A small network was shown many inputs. Here are its activations along a few directions, one row for each input.
In each table, some parts of the input vary, and every possible input appears once, in random order.
A made-up example of a description, with smaller parts first: one of 4 places along a line, together with either a single point or one of 9 places along a line or (one of 2 separate values, together with one of 8 places around a ring).
Shared parts are said once, and a part with two or three values counts as separate values.

Other details of the inputs vary at random and push rows far along two fixed directions, the same in every table; ignore that.

Table:
R1: [ 28.2  -8.1   6.3  -4.1  37.7  -5.8   5.3 -21.5  25.4 -52.5 -74.8]
R2: [ -0.3 -35.6  40.6  10.2  27.2 -14.5  23.5 -18.4  39.7 -29.5 -16.8]
R3: [ 25.3 -30.4  23.2 -35.4  22.7  -9.5  -7.1 -11.7  37.4 -13.4 -46.2]
R4: [ 32.9  29.7 -41.1  52.1 -55.2 -21.5   8.0  11.2   0.1   8.3  17.4]
R5: [ 11.8 -17.5  18.0   9.2  15.3  -8.9  12.5  17.1   7.1  -1.0  -9.9]
R6: [  0.0  63.6 -15.6  67.5 -11.4 -12.5  14.9  32.7 -16.0  -1.3  -1.7]
R7: [  2.6  61.2 -41.0  34.4 -15.5  22.4  11.1  13.9   8.6  32.3  -9.9]
R8: [ -4.0  18.4  10.6  25.2  -4.6 -19.3   5.4 -10.9  30.6   6.1   3.2]
R9: [ 45.3 -30.2  19.7 -41.9  20.1  -5.1  27.2 -19.5  16.0 -51.9 -20.4]
R10: [-71.3   6.0   1.4 -28.0 -20.4  13.1 -33.1 -12.7 -69.7  51.4  92.9]
R11: [ 14.5 -31.7  23.1 -11.1  34.0   6.1   5.6 -50.9  27.8 -27.7 -30.4]
R12: [  2.4  10.9  -1.1  29.1 -15.6  -4.1 -20.7  12.5  31.6   6.5 -10.2]
R13: [ 42.7  60.2 -41.9  33.5 -35.7  -5.7  14.3   5.2  -7.2   6.4  22.8]
R14: [-41.3 -26.4  -7.4 -53.8   6.2  28.9 -35.0  -0.4 -92.8  45.9  64.2]
R15: [-59.1 -61.2  40.6 -84.1  28.4 -24.6 -16.4   8.8  -7.4 -27.0  -0.7]
R16: [ 36.0 -49.0  10.4 -36.0  -9.3  -8.7  24.8 -16.8  34.7 -39.4 -24.6]
R17: [ 12.1  -1.2   9.0  -5.2   2.8 -20.1  -2.8  14.0  23.5   9.9 -15.1]
R18: [-24.6 -28.6  14.6  11.6  -0.1  10.8 -16.3  16.3  -8.8   1.9  20.8]
R19: [ -4.7  75.8 -28.0  37.4 -22.1  -9.4 -12.6  15.2 -19.2   9.8  -4.8]
R20: [-12.3  26.5 -39.8   9.0   1.7  42.5   3.5   2.9 -33.9  33.6  11.5]
R21: [-22.5 -12.3 -12.8  -2.8  -2.6  35.3 -38.1  -7.0 -40.1  20.3  27.5]
R22: [ 18.7  27.5 -10.9  39.6 -17.7   9.6 -24.2  -1.4  31.5   5.1 -24.1]
R23: [-89.0 -65.6  14.6 -71.1  23.0  28.5   3.2  26.2 -59.4  26.1  64.6]
R24: [ 13.0  -6.8  30.7  -1.2 -27.8 -13.7  15.4  -9.9  12.0   2.0 -13.0]
R25: [ -1.8  63.2 -37.0  43.7 -17.2   6.5  20.0  29.1  19.1  34.3  -4.9]
R26: [ 45.4 -38.6  13.9 -27.9  35.8 -20.1  11.5 -24.1   9.5 -56.2 -17.5]
Description of these inputs: either a single point or one of 5 places along a line or (one of 4 places along a line, together with one of 5 separate values).
Which other rows does R23 become when the choice among 5 separate values takes its other values? List them by row number.
> R2, R5, R6, R18

Table:
R27: [ 56.0  47.9   6.9  43.5  -0.3 -46.5   3.2 -11.0  22.6 -46.9 -47.9]
R28: [-31.3 -44.5  38.2 -24.4  42.7  -5.3   0.8  -7.1  39.0 -20.1 -23.9]
R29: [-14.0 -44.8  20.3 -45.2  30.6  20.0  -1.9 -25.1  12.4 -21.6 -40.1]
R30: [ 30.7  31.2 -16.5  42.9   1.2 -14.6  11.8  14.5  56.0 -26.4 -47.8]
R31: [-35.4 -83.7  32.9 -65.7   2.3  -3.7  -5.5 -12.7  -9.7 -24.3  15.9]
R32: [  3.6  60.2 -33.4  22.6 -29.3  -0.1   9.2  29.6 -23.7  36.9   9.3]
R33: [-20.7  41.1 -28.6   5.5 -48.9   0.7 -15.9  34.5 -48.8  48.9  57.1]
R34: [  6.1  51.3 -28.2  54.8  -9.4   5.7 -14.6  12.4  22.2  14.3 -12.5]
R35: [  7.7  52.3 -20.2  51.7 -45.6   0.1 -12.9  15.6  -3.8  52.0  21.8]
R36: [  3.2 -21.1   6.5   8.0   4.8   8.6 -11.3  -2.1 -10.6   7.8  11.0]
R37: [ 16.7  -3.4  -6.1  -6.5  20.5   7.3  16.8  11.5 -13.2 -13.9 -20.7]
R38: [ 44.9  -4.1   1.6  24.1  18.3   8.0  -1.2  -7.5  33.2 -20.4 -45.1]
R39: [ 18.7   2.5  27.4  14.3   7.8 -13.0  12.9  -4.9  53.8  -0.2 -41.0]
R40: [-46.1  17.2  -1.0   8.8  -1.6  -7.7   5.3  26.3 -21.4  15.8  38.6]
R41: [-52.5 -14.8 -10.8 -38.6  12.1  35.2 -25.6  12.7 -89.3  42.1  59.6]
R42: [ 13.1 -68.5  30.3 -31.9  23.5 -10.9  10.1  -3.2  15.9 -36.1 -17.3]
R43: [ 47.4  30.9  -7.0  37.2 -12.7  -5.1  -1.1  -0.8  57.5   2.6 -52.8]
R44: [ 36.4  36.2 -27.0  44.1 -24.5   2.0   0.1 -16.7   7.5  16.0  13.3]
R45: [  9.4   6.5 -23.1 -17.9 -18.2   2.1  -1.1  -2.9 -26.4   1.9  38.1]
R46: [  0.6  65.8  -9.7  40.5 -17.9 -16.7 -36.1  -7.4 -48.2  15.7  26.9]
R47: [  2.6  10.1  17.4   3.7 -10.1 -20.3  20.5  16.4  17.4   5.2  -3.7]
R48: [-24.8 -47.9  28.9 -37.2  23.9  -3.0   8.9   7.7 -30.6 -10.9  26.3]
R49: [  3.0 -37.7   7.1 -29.6  13.6   3.3  -2.7   8.9 -16.5 -17.9   5.7]
R50: [ 40.1  65.8  -6.8  92.0 -14.2   1.4  23.3 -14.3  48.1  -4.0 -46.3]
R51: [ 21.7  16.2 -23.0  12.4 -27.4  -8.7   8.7  -4.4 -13.4   5.8  34.9]
R52: [  1.0  -8.1   3.7  -2.2  41.0   3.6   3.3  -5.0  48.6 -21.2 -61.4]
R53: [ -5.0 -66.5  37.6 -59.3  37.5  -2.1   5.3 -37.2  16.5 -25.1  -1.8]
R54: [ 17.7  -3.0  -3.5   4.6 -12.5  -0.3   6.4  -5.3  20.0 -26.9 -25.0]
R55: [ 29.5  39.2 -12.9  43.3 -40.3 -20.0  11.6  20.9  21.7  17.3  -4.3]
R56: [ 10.7  42.7 -39.0   3.8 -15.3  10.1  13.9   4.2 -36.7  15.6  28.7]
R57: [-25.1  14.4 -16.9   7.2 -25.9  24.9 -27.2  -4.3 -35.3  26.0  32.3]
R58: [-32.5  32.2 -24.2  35.7 -46.4  19.8 -24.8   1.3 -51.2  49.3  60.2]
R59: [ -1.5 -56.0  41.4 -25.0  43.9   1.2   6.0 -15.2  15.5 -23.4 -21.1]
R60: [-91.8 -54.8  10.5 -65.2  -4.9   2.1 -28.6  24.1 -63.9  24.4  85.3]
R61: [-20.0   6.8  -8.6 -17.0 -12.5  -4.2   8.9  -1.1 -49.4  16.7  66.7]
R62: [-51.7  -5.0 -11.6 -31.4  14.0   5.7  -4.7  23.0 -33.0  10.0  22.5]
R63: [ -9.6 -45.3  16.9 -51.4  22.9   6.7  14.7 -11.6   7.6 -36.2 -36.1]
R64: [ -7.8 -44.2  23.9 -56.7  28.7   4.3  -4.1  -8.8  23.1  -3.5 -39.6]
R65: [ -0.5  13.9 -25.2  -7.8 -17.0  17.7 -19.7 -11.5 -32.3  23.6  44.7]
R66: [ 34.3  34.2   5.6  55.7  -9.0 -13.5  36.9  -5.9  45.0 -28.0 -44.0]
R67: [  5.7 -17.0  12.8  17.0  16.1  -7.7  -3.7  -5.7  57.8 -17.1 -39.6]
R68: [  9.4 -48.3  13.5 -60.6  38.6  12.8   4.4 -32.1  15.9 -24.0 -27.2]
Changing only one part turns R33 into R43. The same change can be made to R51. Which row results?
> R44
Changing only one part turns R27 into R46. The same change can be made to R48. Which row results?
> R59
Describe the family of inputs behind these rows.
> one of 2 separate values, together with either a single point or (one of 4 places along a line, together with one of 5 separate values)
Which other rows does R61 become when the choice among 2 separate values takes its other values? List them by row number.
> R53
Which other rows does R42 become when the choice among 5 separate values takes its other values? List them by row number.
> R31, R51, R55, R60
Which other rows does R32 become when the choice among 5 separate values takes its other values? List them by row number.
> R37, R56, R62, R63

Table:
R69: [-42.9 -11.0  25.9 -24.6  -6.5  -9.7  -9.0   0.4 -16.5  14.2  16.3]
R70: [ 15.7 -28.1  -7.3 -10.2  -2.8  -0.8   6.1  -5.9  31.3 -16.2 -21.6]
R71: [ 19.7  -4.3  19.7 -15.4   6.4 -19.0  11.0  -5.5  44.0 -12.8 -26.1]
R72: [  9.9  42.2 -16.2  53.2 -32.7   7.9 -42.0 -12.0 -29.0  46.1  39.1]
R73: [  3.0 -13.5  16.6 -10.9   7.7  -7.0  14.1   7.9  38.6   2.2 -14.4]
R74: [ 15.7 -25.9  22.2  -4.0  11.2   1.5  27.2 -19.0  29.4 -17.0 -13.5]
R75: [-14.8 -23.7  18.2   4.1   3.2  -2.7  -2.8   6.4  39.8 -14.3 -38.7]
R76: [ 26.1 -21.8   9.4  -8.8   0.9  -3.0   3.0 -29.0  25.2 -38.8 -19.3]
R77: [ 29.6  15.3  -4.7  10.2  -6.8 -13.8  -4.1   1.4  47.6 -18.0 -32.5]
R78: [-29.2  -3.2   0.6 -22.6  21.8   6.3  -9.0  -9.1 -14.6  -2.4   2.1]
R79: [-29.7 -10.5  18.2 -12.8   3.0 -18.2  -9.5  13.2 -28.6  -7.0  11.9]
R80: [ -1.1  -6.2  -0.3   7.1  -0.6   5.2  11.9   5.0 -33.5  -4.7  34.6]
R81: [ 10.6 -11.7   0.8  -9.7  17.8  23.7   9.3  -5.5  11.6 -12.7 -32.9]
R82: [-52.9 -29.9  28.7 -26.0   1.9   0.1  -1.7  10.0  -8.8  19.7  14.9]
R83: [-26.5  57.5 -34.5  45.7  -7.0  21.7  -0.8  17.7 -26.8  37.7  22.8]
R84: [-49.9 -12.7   5.3 -16.2  25.0  15.3 -14.8  10.7 -23.8  15.2  30.7]
R85: [ 45.0  59.2 -26.7  46.6 -31.4 -14.6  20.2  -6.5  15.8  11.9  -7.7]
R86: [  8.9   5.7  13.2  36.0   8.4 -16.3  16.6  18.1  29.0 -18.9 -40.6]
R87: [ -1.2 -28.6  -0.1 -39.3   1.7 -16.0  -1.3  -1.0 -35.5 -13.2  27.2]
R88: [-22.9 -41.4  17.3  -9.8   2.9  17.3 -38.4 -12.3 -17.5  30.1  32.4]
R89: [ -6.3 -13.7  19.2  -2.7  -0.8 -13.9 -10.6  -4.9  34.7 -24.0 -40.8]
R90: [-23.4 -27.7  -1.7 -17.0  -9.2  18.6  -6.6  -5.4 -24.0   3.1  38.2]
R91: [ 23.9 -15.4  23.6 -10.9   6.3  -8.4  20.1 -30.5  22.3 -25.7 -12.3]
R92: [ 11.0 -16.4  11.1  -5.1  16.1 -13.3  11.4  19.9  23.1 -16.9 -15.3]
R93: [-35.2 -15.6 -10.7 -26.3  19.9  20.8  -7.6   2.4 -30.5  22.7  19.1]
R94: [ 29.5  -9.6   1.6 -29.3   9.1   7.8  -2.8  -7.2  -4.2 -12.3 -33.3]
R95: [-20.0  -3.3  -8.4  -6.5 -12.1   6.7 -12.9  20.2   3.2  16.2  19.2]
R96: [ 36.6  79.7 -43.8  61.7  -5.6   2.2   8.0  -4.4   5.8  14.6 -25.8]
R97: [ -2.0  42.3 -26.7   7.8 -15.4  23.0 -10.0  -0.1 -45.8  19.5  19.4]
R98: [ 46.7  62.4 -37.4  54.7 -19.8  20.0  11.0  17.6  -1.7  22.1 -27.0]
R99: [  1.2 -16.0   9.1 -17.5   2.2  -6.3   2.9  -9.7 -41.7 -19.1  35.3]
R100: [-10.2  -7.7  -6.8 -12.5 -13.1   1.7  11.2   2.0 -11.3  23.7  26.4]
R101: [  3.0  -5.2  14.1  -4.7  37.9  -8.0  -3.1 -13.7  29.8 -28.6 -32.4]
R102: [  8.5  50.1 -46.6  28.4 -46.5   0.5 -11.5   5.2 -29.7  25.8  36.4]
R103: [ 38.7  16.6   3.0  14.1   7.3 -27.1  10.9  10.9  29.4 -26.4 -28.2]
R104: [-15.0 -28.0  -5.8 -26.7  -0.3  -2.5   3.5  12.8 -37.1   4.1  36.3]
Changing only one part turns R99 into R80. The same change can be made to R87. Which row results?
> R104
Describe the family of inputs behind these rows.
> one of 2 separate values, together with either a single point or one of 5 places along a line or (one of 3 separate values, together with one of 4 places along a line)
Which other rows does R89 become when the choice among 3 separate values takes its other values? List them by row number.
> R69, R79
Which other rows does R92 become when the choice among 3 separate values takes its other values? List them by row number.
> R73, R95
